A small network was shown many inputs. Here are its activations along a few directions, one row for each input.
Each table varies a few parts of the input and shows all the possible inputs, shuffled.
Descriptions start from the smaller parts, as in this example, which fits no table here: one of 5 places around a ring, together with either a single point or (one of 2 separate values, together with one of 4 places along a line) or one of 11 places around a ring.
Shared parts are said once, and a part with two or three values counts as separate values.
(in the rows, 128 means zero)

A family of inputs:
R1: [121 141 101 106 119 101 132 123 138 119 116 147 139 121 104 127 120 139
 144]
R2: [140 125 128 121 137 119 121 118 147 137 132 170 108 119 116 158 137 144
 120]
R3: [152 131 103 132 157 186 165 176  68 164 137  50 157 164 190 102 139 122
 116]
R4: [125 111 131 117 132 135 116 105 164 143 116 158 118 119 126 156 136 140
 127]
R5: [147 134 126 113 144 114 124 124 139 133 143 173 101 121 116 153 135 136
 120]
R6: [110 126 114 109 125 118 127 119 153 123 102 138 133 125 106 132 115 139
 130]
R7: [145  95 196 214  70 123  86 152  36  74 168  32 111  97 196  24 122  54
 110]
R8: [113 136 106 104 121 114 123 123 146 124 108 144 141 124 102 127 112 140
 135]
R9: [123 174 178 204 147 171 178 157  60 133 162  41 165 185 147 105 123 121
 132]
R10: [128 143 103 104 129  97 130 134 127 120 124 155 134 119 107 134 126 128
 142]
R11: [136 117 130 120 128 128 116 108 155 139 125 166 110 123 120 159 142 138
 120]
R12: [112 115 126 111 127 137 124 109 164 131 115 151 118 122 118 151 132 136
 134]
R13: [113 116 121 109 128 121 122 116 167 124 115 138 128 124 115 137 126 128
 134]
What do these inputs look like to the network?
Answer: either one of 3 separate values or one of 10 places along a line
A walk changes only the place on the line of 10. It starts at R10 and steps to R1. List the rest of the walk in order.
Answer: R8, R6, R13, R12, R4, R11, R2, R5

A family of inputs:
R14: [130  78 121 114 107 127  96 117 144 128 110 143 110  90 153 128 140 116
 124]
R15: [113 145  96 107 137 125 153 135 136 137  98 110 156 152 103 124 108 152
 126]
R16: [141 131 136 130 149 158 131 121 145 162 139 145 125 141 133 152 133 154
 116]
R17: [138 103 106 101 142 162 124 126 139 162 111 130 127 132 160 147 149 127
 119]
R18: [107 133 108 111  98 102 112 124 141  99  98 129 138 118  93 103 100 133
 128]
R19: [115 149 132 132 104  96 120 113 120 114 119 159 138 115  99 132 120 131
 143]
R20: [144 116 186 208 101 125 111 157  53  96 164  31 140 130 178  49 125  71
 115]
R21: [126 145  79  83 150 119 155 148 131 135 113 117 157 136 129 119 118 132
 148]
R22: [114 147 132 134 143 141 158 120 153 138 136 130 142 156 111 162 141 144
 145]
R23: [135 114 150 137 117 120 100 101 149 125 136 157 102 104 129 132 123 137
 118]
R24: [136 144 162 193 126 186 161 172  27 125 163  21 143 157 190  69 126 102
 121]
R25: [121 139 144 131 165 145 144 133 146 143 135 145 122 147 115 165 132 137
 119]
R26: [154 101 126 123 116 109 103 121 135 122 137 161  85  99 139 132 146 123
 109]
R27: [124 159 117 133 146 126 152 131 118 146 119 139 159 147 107 154 128 154
 145]
R28: [112 126  88  87 112  96 114 139 133 104 120 135 140 104 115 100 112 115
 150]
R29: [163 119 112 111 149 147 133 134 129 155 141 148 107 138 143 155 151 136
 106]
R30: [119 123 162 132 133 110 111 115 149 108 132 156  96 114 107 143 121 119
 124]
R31: [110 131 147 136 110 111 126  99 155 105 134 149 119 124 101 137 131 122
 149]
The inputs of R16 and R23 match in every part but one. If R27 is changed in the same way as R16 into R23, which row does it become?
Answer: R19
What do these inputs look like to the network?
Answer: one of 2 separate values, together with either a single point or one of 8 places along a line
Which other rows does R28 become when the choice among 2 separate values takes its other values? List them by row number.
Answer: R21
